A small network was shown many inputs. Here are its activations along a few directions, one row for each input.
In each table, some parts of the input vary, and every possible input appears once, in random order.
A made-up example of a description, with smaller parts first: one of 3 separate values, together with either a single point or one of 11 places around a ring or (one of 4 places along a line, together with one of 8 places around a ring).
Shared parts are said once, and a part with two or three values counts as separate values.

Other details of the inputs vary at random and push rows far along three fixed directions, the same in every table; ignore that.

Table:
r1: [-1.36 -0.05  5.98  0.52 -3.34  5.08 -0.29  4.14  1.95 -5.44  0.33  5.59
  1.86]
r2: [-0.72  0.47 -0.17  1.19 -0.54  0.38 -0.38 -0.20 -1.08  1.07 -0.52 -1.46
  1.23]
r3: [-1.78 -1.28 -0.94  1.28 -1.26  1.69  0.79  2.35  0.19 -0.34 -1.90 -2.68
  0.83]
r4: [ 1.82  0.80  0.38 -1.70  3.20 -3.70  1.30 -3.10 -1.45  3.11  1.25 -0.42
 -2.89]
r5: [-3.03  0.92 -0.10  3.53  0.23  0.60 -0.41  6.34  0.04  2.61 -2.45 -2.30
 -2.20]
r6: [-0.21 -1.38 -1.65 -0.08 -1.98  0.26 -0.73 -0.52 -0.12  0.93 -0.18 -2.92
 -0.14]
r7: [-0.28 -1.79 -3.03  0.40 -2.64  1.47 -0.09  3.79  1.16 -1.56 -2.69 -4.67
  0.57]
r8: [-0.20 -0.74 -2.79  0.77 -2.05  0.83 -0.57  1.76  1.65 -0.21 -1.39 -3.50
  0.74]
r9: [ 0.35  0.94 -2.72 -0.72  2.55 -2.16  1.02 -2.67 -0.61  0.98 -0.13  0.60
 -0.32]
r10: [-4.77  2.64  8.03  7.26  0.47  4.04  0.54  3.49  0.96  0.38 -3.14  4.48
  4.36]
r11: [-0.97 -1.45 -2.75  0.92 -3.79  1.70 -0.22  3.19  1.32 -0.61 -1.19 -4.34
  1.25]
r12: [-0.22  0.64  0.81  0.64 -0.08 -0.76  1.88  2.99  0.50  0.98 -0.95 -2.09
 -0.60]
r13: [ 1.04 -0.22  0.15 -0.86 -1.32 -1.96  0.40  1.98  0.09  0.82 -1.27 -3.26
 -1.78]
r14: [ 0.87 -1.45  4.73 -1.17 -4.74  3.92 -2.21  2.45  1.71 -6.59  2.33  4.31
  0.56]
r15: [-1.08  0.14  0.27  0.26 -0.17  1.09  0.08 -0.32 -1.45  1.47 -1.26 -1.36
  0.60]
r16: [-0.29  0.01 -2.11 -0.56  3.15 -1.72  0.54 -3.15 -0.30  1.31  1.21  0.31
 -0.07]
r17: [ 1.70  0.19 -2.17 -1.24  3.52 -3.37 -0.64 -4.71 -0.94  1.99  1.00  0.80
 -0.61]
r18: [-1.47  0.34  0.83  2.48  1.20 -0.63  0.82 -0.91 -1.98  2.82 -1.94  0.19
  1.43]
r19: [-2.35  0.13 -0.28  2.86 -0.02  0.79  1.39  1.97 -0.47  1.38 -2.64 -1.43
  1.93]
r20: [-0.96 -1.06  0.13  0.97 -0.12  0.28  0.28 -0.41 -1.28  1.19 -1.38 -1.11
  0.28]
r21: [ 0.02  0.44 -2.41 -0.69 -0.26  1.03  0.14  1.12  0.37 -0.24 -1.43 -2.47
  0.49]
r22: [-0.86 -1.89 -2.56  0.86 -2.38  1.16 -0.80  3.83  1.81 -1.34 -2.25 -4.57
  1.23]
r23: [-0.10  1.52 -2.13 -0.60  2.86 -0.79  0.63 -3.27 -0.67  1.19  1.46 -0.24
 -0.19]
r24: [ 1.35 -0.80 -0.31 -1.04 -1.41 -1.63  0.64  2.02 -0.35  1.08 -0.50 -3.89
 -1.67]
r25: [ 0.75 -0.40 -1.86 -0.84  2.02 -2.56 -0.27 -3.36 -1.34  1.80  1.17  0.16
  0.07]
r26: [ 0.14 -0.44 -1.68 -1.00 -1.54  0.75 -0.25  0.50 -1.25  0.45 -0.86 -2.61
  0.55]
r27: [-3.75  2.31  7.68  5.35  2.52  2.08  1.22 -1.32  0.29  1.60  0.11  7.88
  2.77]
r28: [-3.19  0.59  0.19  2.22 -0.77  2.58  0.99  2.79 -0.30  1.38 -3.02 -2.97
  1.91]
r29: [ 1.36 -0.20 -2.52 -2.09  3.99 -3.52 -0.18 -6.11 -1.69  2.37  2.33  0.80
 -1.25]
r30: [ 0.73  2.07 -2.60 -1.78  3.56 -1.53  1.29 -3.86 -1.46  1.84  1.36  1.20
 -0.10]
r31: [ 0.61 -0.28 -1.92 -0.13 -1.25  0.35 -1.34  0.35 -0.08 -0.15 -0.94 -3.44
  0.32]
r32: [ 0.05 -0.03 -1.71 -1.19 -1.65  0.36 -0.56  0.43 -0.80  0.17 -1.51 -2.50
  0.27]
r33: [-0.21 -0.26 -2.69 -0.13  1.56 -1.43  0.38 -1.24 -0.10  0.77  0.60 -0.71
  0.71]
r34: [ 1.58 -1.90  4.56 -1.77 -2.75  2.29 -1.15  0.49  0.91 -5.75  2.36  6.55
 -0.28]
r35: [-1.33  2.67 -0.51  2.08  3.27 -2.12  0.99 -3.61 -0.31  3.46 -0.47  2.12
  1.01]
r36: [ 6.01  0.16  1.93 -7.15  1.50 -2.15  0.39 -3.17  1.87 -5.91  7.33  7.88
 -4.60]
r37: [-2.04  5.16  9.69  5.32  7.13 -1.69  3.00 -1.89 -0.33  4.08 -0.73  9.27
  0.99]
r38: [-0.03 -1.84 -1.81  0.75 -4.19  1.31 -1.54  2.72  1.11 -0.28 -2.12 -4.75
  0.64]
r39: [ 5.40 -2.87 -0.18 -7.22 -1.35 -0.75 -2.49 -3.67  1.40 -7.19  6.95  6.26
 -2.77]
r40: [ 0.97 -3.30  4.26 -0.92 -6.76  4.55 -2.08  3.67  2.19 -6.37  2.58  3.37
  0.74]
r41: [ 0.70  0.83 -1.75 -0.51  0.98 -2.43 -0.50 -3.86 -0.73  2.21  0.49  0.36
 -0.33]
r42: [-3.62  2.04  8.91  5.81  2.07  1.49 -0.79  3.84 -0.87  2.29 -0.74  7.44
 -1.23]
r43: [ 1.97  0.32 -2.16 -1.26  3.20 -2.79  0.02 -4.51 -1.54  1.81  0.29  0.86
 -0.98]
r44: [ 0.02  0.75 -2.75 -0.56  2.69 -2.59  0.27 -2.74  0.02  1.07  0.45  0.40
  0.13]
r45: [ 6.51 -3.93  1.11 -7.14 -5.04  0.90 -1.95  2.66  2.85 -8.28  4.89  1.12
 -4.45]
r46: [ 0.33 -0.10 -0.62 -0.80  0.03 -0.93  1.68  2.18  0.64  0.76 -0.42 -3.58
 -1.93]
r47: [ 1.57 -0.82 -3.28 -2.34 -1.52  0.33 -1.05  0.16 -0.45 -0.36 -0.95 -3.75
 -0.44]
r48: [ 0.89  2.01 -3.09 -1.17  3.44 -1.96  0.71 -4.16 -1.03  1.46  2.11  0.51
 -0.11]
r49: [-0.03  0.30 -0.93 -0.26  0.75 -0.23 -0.49 -2.30 -1.22  1.09  0.63 -1.33
 -0.09]
r50: [-1.88  0.13 -1.46  1.44 -3.01  2.06 -0.38  3.83  1.17 -1.29 -2.24 -4.07
  1.60]
Each input here is: one of 2 separate values, together with either a single point or (one of 4 places along a line, together with either a single point or one of 5 places around a ring).
Changing only the choice among 2 separate values turns r32 into r1. The same change can be made to r43. Which row results?
> r7
Changing only the choice among 2 separate values turns r27 into r6. The same change can be made to r28. Which row results?
> r15
Change only the place on the ring of 5 in r10. List by row number the other rows that result.
> r7, r8, r21, r22
Change only the place on the line of 4 in r33. List by row number the other rows that result.
> r16, r22, r44
A walk changes only the place on the ring of 5. It starts at r14 and steps to r32. List the rest of the walk in order.
> r34, r39, r41
A walk changes only the place on the line of 4. It starts at r37 and steps to r36. List the rest of the walk in order.
> r12, r46
Change only the choice among 2 separate values in r4. List by row number the other rows that result.
> r46
Change only the choice among 2 separate values in r33. List by row number the other rows that result.
> r25
